A small network was trained on invented records. Each row is its activation on one of them, seen along a few directions.
Each row is followed by the record's values for the fields K, F, S, L.
A field that a record lacks is written absent.
Other fields move the rows too, some of them a lot.
Random noise pushes rows far along 9 fixed directions. That doesn't count. These rows show it; they differ only by the noise:
455; 39; 188; -300; -96; -123; 73; -426; 83; -255; -447; 537; 155; -278; -63; -5; -38; -149; -535; -118; -167; 440; 297; 41; -16; 19; 67; -410; 196; -133
576; -11; -127; -63; -141; -116; -16; -198; 154; -220; -455; 418; 128; -548; 29; -239; -2; 34; -94; 38; -22; 107; 183; -373; -80; -29; -219; -316; 105; -235
-106; -180; -57; 129; 74; 135; 22; 153; 225; 303; -74; -55; 97; -94; -104; -128; -103; 72; 100; 220; 157; -320; -142; 11; 81; -107; 99; 174; -161; -46
-2; -19; -438; 189; 173; -211; 64; 70; -48; -286; -389; -44; 56; -275; -88; -80; 61; 362; -68; 215; -107; 152; 302; -396; -461; -70; -377; 206; -372; -243
-95; -59; -132; -32; 122; 15; -160; 180; -12; 62; -88; -123; 6; 14; 85; 148; 68; 151; 291; 123; 142; -541; -148; 227; 128; 54; -30; 9; 47; 60
1; -152; 186; -48; -84; 36; 4; -101; 263; 325; -9; 50; 180; 10; 91; -116; -144; -82; 56; 11; 152; 122; 18; 43; 225; -258; -83; -18; -49; 82
-79; -18; -33; -24; 43; -145; -35; 120; -109; 5; 119; -185; 7; 226; 23; 142; 119; 189; 172; 72; 78; -3; 113; 12; 19; -35; -210; 43; -173; 74
-21; 429; -40; -344; 6; 198; -235; -34; -363; 84; 373; 120; -101; 410; 332; -47; -26; -370; 32; -143; -496; 324; 190; 463; 306; 184; 94; -190; 690; 198
268; -225; -153; 24; -167; -150; 40; -6; 266; -119; -254; -35; 180; -248; 173; 95; 126; 199; 334; -46; 331; -247; 22; -244; 42; -221; -495; -217; -246; -19
-3; 158; -15; -87; 3; -162; -175; -81; -104; -84; -108; -7; -4; -1; 208; 41; 29; 85; 89; -42; 122; 215; 169; -113; 49; -60; -96; 10; -85; -92
181; -189; 107; -215; -35; -97; 526; -31; -53; -362; 63; 60; 116; 401; -491; 529; 295; 50; -571; -87; -237; 152; 286; 351; -156; 143; 20; -349; -256; 115

361; -50; -168; 276; -133; 186; 205; 252; 51; 91; 278; 2; -149; -45; -310; -405; 110; -87; 23; 70; -132; 95; 91; -546; -97; 153; 85; -46; -75; -172	K is k1, F is f2, S is s5, L is l2
-1; -34; 55; -54; -204; -14; 125; -71; 98; 39; 177; -107; 124; 220; 137; 125; 40; -39; 102; -177; 138; 249; 129; -16; 147; -230; -223; -82; -218; 93	K is k2, F is f1, S is s5, L is l1
12; 3; 22; -23; 194; 99; 86; 211; -308; 169; 355; 59; -117; 380; -384; -198; 13; -51; -242; 269; -615; 218; 225; 197; -78; 297; 116; 37; 353; 156	K is k2, F is f2, S is s5, L is l2
130; -238; 135; 69; -115; -7; 213; 136; 81; -21; 115; -119; 29; 103; -299; 230; 183; 172; 45; 46; 275; -358; -125; 2; 63; 42; 78; -120; -330; 29	K is k2, F is f1, S is s5, L is l1
-181; -174; -25; 69; 372; -505; -310; 99; -84; -132; -422; -282; -151; -189; 116; 185; 107; 502; 319; 176; 307; -454; -136; -123; -287; 75; -357; 194; -90; 27	K is k2, F is f2, S is s3, L is absent
-21; 132; 36; -108; 148; -27; -362; -64; -195; 56; -25; 26; -179; 33; 229; -128; -35; -156; 141; -84; -194; 66; 44; 138; 68; 164; -28; -64; 532; 132	K is k1, F is f2, S is s1, L is absent
124; 65; 68; -112; 57; -270; -268; 134; -229; 190; 176; -39; -68; 177; 161; -172; 50; 196; 343; 208; -35; 175; 196; -189; 131; 27; -336; 1; 193; 82	K is k2, F is f1, S is s5, L is l1
-61; -125; -144; 44; 181; 64; -45; 85; -86; 94; -70; 3; 43; -2; -106; -100; -39; 97; 41; 214; -318; -169; 43; 248; -114; 58; -206; 37; 245; 172	K is k2, F is f1, S is s5, L is l1
-110; -158; -204; -65; 78; 19; 29; 145; 14; 106; 47; -156; 127; 235; 136; 146; 67; 64; 255; 66; -186; -152; 100; 316; 62; -98; -455; -75; 99; 271	K is k2, F is f1, S is s5, L is l2
278; -66; -65; -101; -35; 13; 153; 0; -6; -370; -267; 153; 15; -134; -249; 333; 221; 76; -192; -47; 64; -440; -56; 162; -36; 230; 231; -314; -69; -117	K is k1, F is f1, S is s5, L is l1
446; 108; 208; 46; -373; 204; 368; 45; 332; 343; 449; 269; -44; -56; -192; -466; -146; -384; -253; -32; 115; 435; -54; -665; 219; -41; 522; -55; -168; -348	K is k2, F is f2, S is s4, L is absent
-199; -85; 233; -118; 254; -168; -4; -236; 94; -36; -355; 42; -48; -53; 71; 121; -126; -56; -362; -110; -43; 155; -8; 234; -173; 1; 91; 51; 146; 62	K is k2, F is f2, S is s3, L is absent
368; -44; 447; -127; -186; -147; 129; 64; -42; 153; 395; 58; -110; 367; -296; 5; 160; -53; -110; -8; 158; 320; 170; -255; 252; 139; 233; -234; -120; -23	K is k2, F is f2, S is s5, L is l2
-267; -75; -507; -13; -15; 323; 520; 143; 185; -311; -51; -166; 169; 134; -4; 458; 134; -83; -214; -196; -189; -329; -85; 353; -157; -65; 22; -29; -266; 0	K is k1, F is f1, S is s4, L is absent
-75; 141; 108; 112; -246; 113; 316; -99; 22; -26; 387; -54; 26; 118; -66; -52; -79; -154; -246; -150; -26; 515; 4; -213; -93; -162; 114; 126; -338; -65	K is k2, F is f1, S is s3, L is absent
142; -92; -265; 128; 54; 54; 288; 102; -72; -233; -126; 97; 72; -47; -469; 5; 133; 149; -324; 197; -308; 54; 248; -76; -304; 115; -12; -10; -234; -135	K is k1, F is f1, S is s5, L is l2
-3; 182; -328; 36; -205; 208; -100; -72; 142; -88; -159; -50; 60; -157; 507; 0; -6; -178; 361; -321; 185; 9; 24; -154; 214; -206; -136; -69; -56; -140	K is k2, F is f1, S is s2, L is absent
161; 75; -126; -107; -166; -44; -162; -207; 171; -132; -362; 67; 101; -257; 483; 67; 10; -52; 271; -265; 285; 29; 73; -149; 193; -205; -241; -218; -8; -109	K is k2, F is f1, S is s5, L is l1
-178; -285; 243; 156; 177; -139; 56; 232; -97; 250; 152; -223; -20; 294; -514; 101; 92; 337; 7; 352; 148; -221; -29; 68; -51; 58; 87; 238; -350; 96	K is k2, F is f1, S is s2, L is absent
-556; 245; 49; 46; 428; -90; -386; -17; -280; 110; -162; 17; -110; -169; -31; -97; -285; 173; -163; 352; -61; -202; -269; 292; -196; 136; 383; 558; 143; -68	K is k1, F is f1, S is s3, L is absent
21; -105; 528; -264; 146; -467; -270; -420; -82; -138; -316; 91; -39; -33; 182; 193; -15; 54; -127; -183; 58; 260; 62; 227; -64; 11; -251; -210; 332; 260	K is k2, F is f2, S is s3, L is absent
224; 18; -215; 307; -88; 186; 122; 267; 29; 65; 167; 39; -99; -318; -261; -387; -39; 64; 79; 276; -40; -281; -232; -441; -166; 112; 139; 138; -88; -227	K is k2, F is f1, S is s1, L is absent
149; -350; -108; 197; 53; 194; 274; -53; 341; -6; -452; 188; 128; -364; -366; -183; -78; -58; -341; 68; -122; -79; 55; -105; -195; -16; 125; -41; -104; -145	K is k2, F is f2, S is s5, L is l2
277; 258; 33; -333; 33; -520; -250; -24; -341; -438; -128; 85; -121; -46; 244; 342; 235; 307; 124; 32; 138; -106; 62; -55; -40; 222; -243; -251; 138; -51	K is k2, F is f1, S is s3, L is absent
-233; 82; -51; -3; 16; 270; -185; -3; 107; 355; -39; 1; 76; 9; 236; -142; -190; -188; 179; 7; 45; -30; -64; 186; 310; -147; 180; 135; 115; -16	K is k2, F is f1, S is s5, L is l2
-121; 31; -30; -116; -89; 531; 287; 21; 137; -123; 60; -63; -93; 293; -9; 433; 138; -500; -251; -507; -28; -307; -183; 544; 287; 228; 713; -284; 83; 2	K is k2, F is f2, S is s5, L is l2
-158; -201; 47; -12; 113; 243; 210; 260; 30; 31; 21; -97; 32; 287; -535; 451; 177; 62; -197; 145; 140; -711; -221; 555; 157; 236; 613; 0; -270; 1	K is k1, F is f1, S is s5, L is l2
-304; -32; -419; 166; 157; 1; 329; 148; -40; -214; 60; -155; 85; 12; -178; 97; -4; 180; -224; 164; -332; -45; 5; 59; -502; -63; -271; 284; -256; 34	K is k1, F is f1, S is s4, L is absent
-42; -135; -296; 139; 110; 158; -30; 73; 236; -37; -406; -33; 29; -333; 92; -49; -23; 9; 126; -13; 105; -427; -131; -53; -58; -7; 41; 49; -24; -142	K is k1, F is f2, S is s5, L is l1
-352; -58; 93; -11; 6; -1; 20; -4; 116; -130; -38; -380; -84; 218; 248; 515; 138; -36; 151; -389; 453; -281; -214; 209; 132; -54; 159; 18; -294; 65	K is k2, F is f2, S is s3, L is absent
-277; 144; -74; 94; 27; 313; -86; 25; 17; 91; 42; 37; 2; -142; -51; -45; -154; -124; -55; 65; 47; -366; -351; 231; 74; 32; 480; 229; 29; -80	K is k1, F is f1, S is s4, L is absent
-111; -34; -255; 96; -74; 202; -29; -15; 204; -192; -383; -80; 73; -260; 152; 261; 56; 23; 206; -187; 400; -558; -215; 76; 116; -88; 169; -17; -275; -176	K is k1, F is f1, S is s2, L is absent
509; 215; 744; -423; -26; -746; -331; -83; -566; -277; 256; 269; -238; 99; -232; 254; 230; 411; -126; 251; 229; -44; -81; -24; 34; 440; 98; -317; 282; 73	K is k2, F is f1, S is s4, L is absent
302; 126; -57; -35; -242; -104; 471; 77; -253; -600; 371; 58; -52; 166; -516; 407; 349; 107; -415; -60; -101; -12; 23; -97; -281; 281; 164; -234; -387; -122	K is k1, F is f1, S is s3, L is absent
-542; -278; -255; 251; 127; 241; 366; 246; 145; 69; 59; -454; 131; 372; -214; 354; 87; 107; 0; 3; 31; -248; -5; 304; -106; -173; -25; 303; -574; 111	K is k2, F is f1, S is s2, L is absent
266; -13; 169; -251; -227; -304; 221; -387; 307; -295; -371; 236; 219; -263; 268; 233; -28; -20; -296; -271; 264; 402; 120; -190; -42; -274; -233; -279; -253; -134	K is k2, F is f1, S is s3, L is absent
-54; -253; 247; 51; -264; 191; 349; -228; 571; 129; -32; -89; 127; -19; 129; 119; -92; -344; -115; -468; 378; 135; -177; -59; 170; -333; 148; -120; -317; 13	K is k2, F is f2, S is s4, L is absent
-204; -17; -211; 182; 17; -129; 38; 76; -1; -17; -17; -263; 58; 78; 119; 0; 30; 215; 203; 22; 105; 271; 221; -301; -144; -243; -397; 252; -447; -56	K is k2, F is f1, S is s2, L is absent
-152; -140; -46; 228; 32; 239; 343; 114; 307; 278; 150; -97; -18; 0; -128; -292; -191; -202; -234; 18; -127; 186; -72; -215; -154; -105; 162; 245; -143; -61	K is k2, F is f2, S is s3, L is absent
290; -29; -449; -3; -388; 300; 452; 100; 264; -299; 299; -171; 16; 122; 358; 176; 237; -375; 244; -556; -162; -50; -1; -121; 51; -57; -421; -471; 78; 127	K is k2, F is f2, S is s3, L is absent
-206; 100; -26; 141; 153; -79; -594; 65; -70; 244; -206; -127; -128; -248; 311; -278; -129; 150; 530; 140; 362; -227; -137; -242; 171; -38; 32; 312; 81; -126	K is k1, F is f2, S is s5, L is l2

Here are new rows. What are their fields?
-132; 44; 76; 147; -155; 66; 107; -58; 130; -44; -57; -101; 32; -24; -85; 122; 2; 29; -63; -131; 457; 83; -31; -246; 77; -157; 352; 177; -613; -277	K is k1, F is f1, S is s2, L is absent
-55; 223; 93; -199; -197; 69; 8; -95; -122; 84; 358; -18; 66; 486; 116; 121; 44; -234; -19; -201; -56; 584; 322; 153; 316; -124; 46; -90; -94; 65	K is k1, F is f1, S is s5, L is l2
274; -111; 219; 35; -95; -183; 53; -57; 8; -91; 30; -10; -89; 2; -107; -48; 133; 51; -39; -101; 127; 248; 142; -332; -56; 54; -86; -166; -106; -23	K is k2, F is f2, S is s5, L is l1
-399; -148; -502; 337; 110; 254; 144; 159; 172; 53; -88; -371; 52; 82; 119; -78; -5; -32; 181; -112; -127; 129; 186; -114; -189; -238; -295; 297; -327; 4	K is k1, F is f2, S is s5, L is l2
-234; -320; 212; -261; 363; -263; -68; 64; 169; 488; -103; 52; 183; 125; 56; -4; -233; 171; -17; 406; -169; -219; -113; 500; 31; -133; -337; 123; 362; 364	K is k2, F is f1, S is s4, L is absent
-144; -14; -420; 142; 200; 376; 86; 39; 231; 105; -394; 104; 6; -300; 114; -300; -222; -258; -153; -7; -330; -75; -1; 12; -129; 14; 173; 148; 227; -171	K is k2, F is f2, S is s2, L is absent
9; -356; -165; 201; 294; 195; 316; 300; 106; 22; -125; 91; 1; -160; -714; -76; -3; 129; -393; 412; -339; -638; -218; 213; -351; 293; 295; 108; 61; 4	K is k1, F is f2, S is s4, L is absent
103; -22; -108; -1; 83; -303; -47; 43; -320; -423; -69; -172; -167; 165; -34; 244; 315; 226; 96; -114; -104; 116; 305; -139; -235; 201; -370; -155; -32; 67	K is k2, F is f2, S is s2, L is absent
181; 39; -449; 156; -1; -106; 87; 203; -88; -242; 135; -120; -101; -110; 105; -160; 126; 104; 265; 11; -258; -2; 90; -427; -333; 79; -537; -18; 74; -2	K is k1, F is f2, S is s3, L is absent
155; -43; -236; 127; -23; -190; 27; -43; -211; -544; -313; -31; 16; -170; -178; 232; 264; 332; 22; -23; 1; -49; 216; -185; -309; 68; -311; -102; -290; -105	K is k2, F is f1, S is s2, L is absent
394; 213; -97; 3; -349; -25; 210; 56; -76; -328; 282; 52; -78; -44; 5; 61; 190; -23; 26; -145; 78; 105; -3; -398; -32; 71; -25; -224; -190; -184	K is k2, F is f1, S is s1, L is absent
-229; 19; -123; 159; 57; -7; -145; -175; 43; -100; -434; -31; 86; -275; 87; -3; -88; 111; 24; -35; 198; 69; 73; -118; -100; -188; 2; 222; -294; -189	K is k1, F is f1, S is s2, L is absent
-560; 172; -121; 119; 398; 29; -407; 304; -420; 121; 105; -381; -270; 335; 7; 61; 49; 179; 262; 181; -24; -215; -13; 215; 16; 233; 264; 442; 41; 23	K is k1, F is f2, S is s5, L is l2
-36; 614; -65; -72; 66; 254; -331; 113; -408; 167; 273; 144; -305; 109; 93; -339; -114; -251; -50; 95; -207; 243; 45; -74; 225; 326; 707; 185; 357; -295	K is k2, F is f1, S is s5, L is l1
273; 52; -190; 12; -301; 325; 243; 43; 348; -23; 109; 93; 7; -209; 244; -117; -36; -353; 89; -292; 96; -185; -226; -240; 182; -34; 148; -239; 100; -137	K is k2, F is f2, S is s4, L is absent
-118; 160; -78; -3; 131; -21; -251; 132; -102; 262; -28; -1; -81; 9; 155; -234; -102; 50; 186; 183; 15; 58; 56; -157; 126; 16; 104; 240; 99; -142	K is k2, F is f1, S is s2, L is absent
451; -240; 391; -285; -192; -441; 2; -162; 104; -209; -166; 120; 130; -12; -53; 421; 247; 250; 73; -83; 477; -233; 10; 30; 179; -27; -241; -479; -155; 93	K is k1, F is f1, S is s5, L is l1
123; -282; -172; 127; 219; -120; -221; 225; 147; 142; -419; -10; -30; -383; -16; -157; 0; 293; 369; 324; 179; -691; -180; -163; -31; 85; -189; 36; 117; -54	K is k2, F is f2, S is s5, L is l2
-240; 30; -301; 122; 296; 131; 3; 70; -31; 127; -116; 129; 63; -286; -71; -369; -304; 42; -203; 376; -529; -67; -99; 155; -376; 4; -110; 342; 328; 41	K is k2, F is f1, S is s4, L is absent
-317; -63; -464; 123; 79; 209; 192; 95; 60; 75; 54; -206; 158; 216; 139; -36; -55; -68; 92; -32; -415; 225; 244; 169; -151; -242; -479; 166; -52; 173	K is k2, F is f1, S is s2, L is absent
